Each row below holds a small network's activations on one input, seen along a few directions.
Each table varies a few parts of the input and shows all the possible inputs, shuffled.
A made-up example of a description, with smaller parts first: values(3) and (point or line(9) or (ring(5) and line(6))).
Shared parts are said once, and a part with two or three values counts as separate values.

Table:
r1: [-22 -21  53 -41 -10  72 -46 -18 -60  46 -24 -55 -15  19]
r2: [ 24  51 -31  20  23 -81 -16 -25  43   6 -26 -12  17 -37]
r3: [ 42 -32  88 -65  -5 104 -10  93  17 -29 -32   2  30  -5]
r4: [ -3 -66 -18 -25 -46  45  17  27 -13 -48  45  10 -50  61]
r5: [ -3 -37  28 -25 -21  65 -28  -3 -30 -26 -55 -32 -58  21]
r6: [  63   69    0  -22   67  -26   34   55   60   -3    0   37   32 -100]
r7: [ -4 -87 -12  12 -35  83   6  36 -37 -52  -7  -8 -24  31]
r8: [-33 -31  48 -34 -22  54 -38 -58 -47  30   7 -16 -43  27]
r9: [ 10  90 -21  15  31 -62  13 -58  29  41 -38 -36   4 -17]
r10: [-36 -56  47 -51 -55  22 -18 -26 -40 -14  30  11 -15  57]
r11: [-12 -14 -55  52  29 -87   7  23  11 -13  49  57  44 -19]
r12: [-41  72 -21  46  24 -51   8 -51  14  54  -2   4  30 -13]
r13: [ 20  28 -71  64  21 -60  25  31  37 -26   5  21  27 -11]
r14: [ -4  35 -35  55  -1 -80  46 -26  15  32  47  17  21 -15]
What do these inputs look like to the network?
> values(2) and (point or ring(6))
Which other rows does r13 become when the values(2) part takes its other values? List them by row number.
> r7
A walk changes only the ring(6) part. It starts at r9 and steps to r12. List the rest of the walk in order.
> r14, r11, r13, r2

Table:
r15: [-18  25  -7  29   4 -27 -26 -52 -24  43 -33 -16  10  22]
r16: [-15  58 -18  -1  36 -33  13  -5 -17  20  15  -2  54 -39]
r17: [-19 -90  15   8  10  67  22  77  -1 -36  61  75  -7  31]
r18: [ 31 -39  10  -2 -46  31 -20  35  40 -34  -3   8 -43  13]
r19: [ 63  -3 -13 -19   7 -29   5  47  31 -46  -6  30   3 -15]
r20: [-49   2  29   4  -6  67 -29 -22 -24   4  11 -28  -4  47]
r21: [ 29   0 -19 -31  12 -10  37  54  31 -14   4  20  15 -26]
r22: [-59  23  15  28   9 -22  -6 -40 -18  31  12 -28  28  16]
r23: [ -4 -45  -6 -14 -54  -3 -23 -23 -14 -20  -5   1 -42  59]
r24: [ -5 -20 -16 -34  23 -15  59  34  40 -39  51  44  22 -27]
r25: [-12  -6 -20  38  28 -77  63  -4  19   0  73  10  31 -27]
r26: [ 25  24 -36  28   0 -80  -6  10  32   9 -36   3   7 -25]
r27: [ 44 -62   0 -30 -34  40 -23  17  12 -11 -43  -2 -27 -24]
r28: [ 18  51  32 -15  42  44 -12  18  21 -17 -13   9  36 -64]
r29: [-32 -20  13   3 -32  27 -18  -2 -12 -15  18 -32 -33  65]
r30: [-31   2 -44  20 -28 -39  -6 -40 -20  21  25 -20  23  22]
r31: [-48   5  33 -23 -15  64 -19 -34 -29  41 -13 -20 -21   8]
r32: [ 38  14  14 -40  36  -4   7  36  37   2 -49  10  19 -47]
r33: [ 67  -7 -18 -24  35 -20   1  51  16 -37 -46  10 -13 -25]
r34: [ 28  42 -19  21  29 -68  24  17   7   9  31 -16  30   3]
r35: [ 28  57 -22  16  38 -37   5  -6  -1  27 -39   5  14 -31]
r36: [  1  -9 -40  37 -21 -52 -27 -52 -26  11 -34  -3 -23  26]
r37: [-20  -9  14   6  -9  56 -33 -30 -21  13 -39 -13 -48  43]
r38: [-16  69 -16  23  44  -8  18 -16  -3  33 -19   0  40 -52]
r39: [-59 -67   4   8 -28  16  21 -26 -10 -15  64   0 -26  43]
r40: [ 12 -14  33 -43 -12  62 -15  16   7 -10 -57   0 -17  -8]
r41: [ -8  -4  30 -42   1  82  16  29  -8   4  10 -18 -24 -24]
r42: [ 22  51  26 -27  29  27   7  40  17  -7  15   8  34 -44]
r43: [-50  58  22  31  22   0 -26 -51 -23  42  -8 -22  21  18]
r44: [ -3  -4 -29  51 -47 -59 -18 -38  -8   3   0   4 -10  41]
r45: [ 42  -3 -55  48  20 -71  30 -13  17 -10   7   3   2 -16]
r46: [ 43 -21  25 -42 -24  43   0  27   8 -13  32  -7 -18   7]
r47: [ -5 -47   5   1 -43   2 -44 -17 -25  -6 -39 -23 -28  46]
r48: [-39 -10   0  42 -27 -57  27 -44 -28   9  72  15   7  25]
r49: [ -2   2  58 -53   1  80  -7   9 -23  12 -21  -5 -10 -38]
What do these inputs look like to the network?
> ring(5) and (point or ring(6))
Which other rows agree with r15 in the ring(5) part? List them by row number.
> r22, r30, r36, r43, r44, r48
Which other rows does r16 become when the ring(6) part takes its other values? List them by row number.
> r26, r34, r35, r38, r45

Table:
r50: [-56  -6  24 -29 -27  28 -34 -55 -16  29 -14 -37 -55  29]
r51: [  4 -43  32  -9 -25  -2 -22  24   0 -29 -26  21 -36  48]
r52: [-35 -14  26 -40  -6  74  12   2   0 -22  48  -1  -8  -4]
r53: [  7 -54 -25 -22 -57  16 -11  11  27 -36 -21   3 -64  37]
r54: [ 23 -60  15  15 -34  16 -21   5 -30   2   3  19 -21  31]
r55: [-10  33 -35  32   7 -36  17 -46 -18  40   8 -27  25  -8]
r56: [-12  55 -17 -16  30 -24  27  -1   5   5  48   2  48 -41]
r57: [-40  75 -37  -4   3 -50 -11 -44 -10  33 -23 -40  -2   9]
r58: [ 22  11 -39   0  41 -40  43  16  27 -27  47  28  20 -43]
r59: [-28 -24  25  17 -23  53 -20 -23 -45  18   4  -6 -11  34]
r60: [ 80  59  12 -26  57  24  -7  34  32  30 -91 -23  34 -92]
r61: [ 18  15 -19  12  45 -44  32  51  27 -20  35  31  43 -26]
r62: [ 41   3 -57  41 -14 -61  24 -15  -2   8   3  11   6  -7]
r63: [ 23 -67  -3   2 -40  28 -15 -28   4 -11  12  -5 -28  31]
r64: [ 12 -53  15 -38 -32  35  24  32  18 -48  39  12 -11  -2]
r65: [-13  35 -16  46  21 -37   3 -34 -24  40   0 -16  34  -1]
r66: [-52  -9  52 -12  -7  33 -45 -20 -39  12 -31   2 -31  36]
r67: [ 20  16 -70  13 -19 -65  13  -4  38 -36 -21   4 -12  -2]
r68: [-24  46   6  10  50 -20  29  19   9  15  39  15  44 -34]
r69: [  5  11 -19  32  20 -76   0  13  21  -4 -36  28   8   5]
r70: [ 67  -5  56 -71  14 106 -29  37  20  -6 -90 -33  -4 -56]
r71: [-12 -25  16   2 -47  46 -18 -32 -26  17  18 -35 -16  34]
r72: [ 28   8 -33  66   1 -57  15   5  -1   4  -1   6  22   6]
r73: [-35 -18  43 -30  28  54  -1  23 -23  -9  43  12   7   1]
r74: [-41  59  14  23  27 -48 -21 -23  -7  37 -28  -3  21   7]
r75: [  6 -50  33 -14 -15  47  15  53  12 -40  35  33 -13   8]
What do these inputs look like to the network?
> values(2) and (point or (values(3) and line(4)))
The inputs of r66 and r74 match in every part but the values(2) part. If r75 is changed in the same way as r66 into r74, which row does it become?
> r61
Which other rows does r69 become when the values(2) part takes its other values? List them by row number.
> r51

Table:
r76: [ 49   3 -52  55  21 -68  46  40  31 -26 -14  26  30 -20]
r77: [ 24 -34  22 -33 -21  29 -32 -33  11 -20 -29 -39 -81 -23]
r78: [ -6  13  31 -15  -9  51 -38 -42 -39  27  -6 -34 -11 -14]
r79: [-32  60  17  22  39 -17  -4   4 -10  13 -33 -15  37 -18]
r80: [-72 -35   2  40 -29  22  -4 -29 -47  11  82   6  -8  98]
r81: [-26 -24  -8  31 -61 -58   2 -32 -46  25  47  -2   3 101]
r82: [ -7 -15  19 -26 -16  60 -57 -27 -14  27 -65 -18 -28 -11]
r83: [-29  50  18  -5  33  42  11 -52 -33  39  29 -26  -8   3]
r84: [-12  -1  -2 -47 -33  35 -14  -1  -5 -17   5 -30 -21   6]
r85: [-41 -57  20 -14 -56   6 -20 -17 -34   7  29   0 -48 112]
r86: [ -5  12  47 -23  11  46  11  -7 -12  43 -56  -3   0 -17]
r87: [  7  45 -60  16 -14 -61 -14 -26  19   6   7 -23  17  -1]
r88: [-28  36  -7 -15  -4  25  12   2 -21   0  61 -44  -4  -1]
r89: [ 67 -57 -14 -43 -30  40  11  29   0 -32 -15 -13 -44   6]
r90: [-30  49 -12   6   4 -10 -16 -46   5  45  -3  -1  38  -6]
r91: [ 28   4  38 -10  17  49  -4  34  32  -7 -15  10   3 -20]
r92: [  8 -48 -12 -42 -11  26   3  24  27 -36  20   7 -15 -13]
r93: [ 69 -61  20 -18  -6  47   2  49  35 -34 -26  11 -23  -4]
r94: [ 45 -25  13 -37  12  63  -6  37  -1   5 -61  34 -12  -8]
r95: [-10 -86  31  16 -86  18 -36 -25 -41  14 -12  -2 -65  85]
r96: [-21  53 -43  20  15 -58 -31 -45 -15  59 -20 -10  28 -20]
r97: [  0 -11 -63  64 -13 -61  24   7  44 -35  -6  22  16 -52]
r98: [ 27 -10  67 -26   3  42 -29  -3 -28  15 -80 -27   4 -10]
r99: [ -6  65 -17  57  48 -51  -7 -22   2  30 -47  -2  18 -39]
r100: [  2  37  40  -9  25  24  22  47  -7  -5  36   4  31 -27]
r101: [  1   5 -56  -6  13 -33  36  16  17 -24  29  49 -10 -21]
r102: [ 26  -8 -26   0  39 -47  44  31  32 -40  14  51  18 -21]
r103: [-11  -4   5 -35  -5  10  21  28  42 -42  68   6  22  -4]
r104: [ 19 -36   6   0  29  11  38  36  28 -26  67  48  34 -37]
r105: [ 37 -38  19 -19   7  27  14  37  21 -67   4  43  -3 -32]
r106: [-18  33 -21  11  -3 -35  -7 -37  -1 -17  30 -21 -16 -31]
r107: [  7   7   6  17  59 -42  11  15  21  -7 -19   2  50 -22]
r108: [-47  56  30 -21  47  36 -13  22 -11  42  18 -10  25 -11]
r109: [-51 -11 -52  56 -68 -90  17 -17 -25  11 -14  -2 -16  97]
r110: [ 39  33  -9  32  44 -78   7   4  20  13 -24   3  40 -25]
What do these inputs look like to the network?
> line(5) and (point or ring(6))
The inputs of r98 and r86 match in every part but the line(5) part. If r89 is changed in the same way as r98 into r86, which row does it become?
> r92
Which other rows agree with r110 in the line(5) part? List them by row number.
> r76, r87, r96, r97, r99, r109
Which other rows does r96 become when the line(5) part takes its other values? List them by row number.
> r78, r82, r83, r90
Which other rows agree with r104 in the line(5) part? List them by row number.
> r80, r83, r88, r100, r103, r108
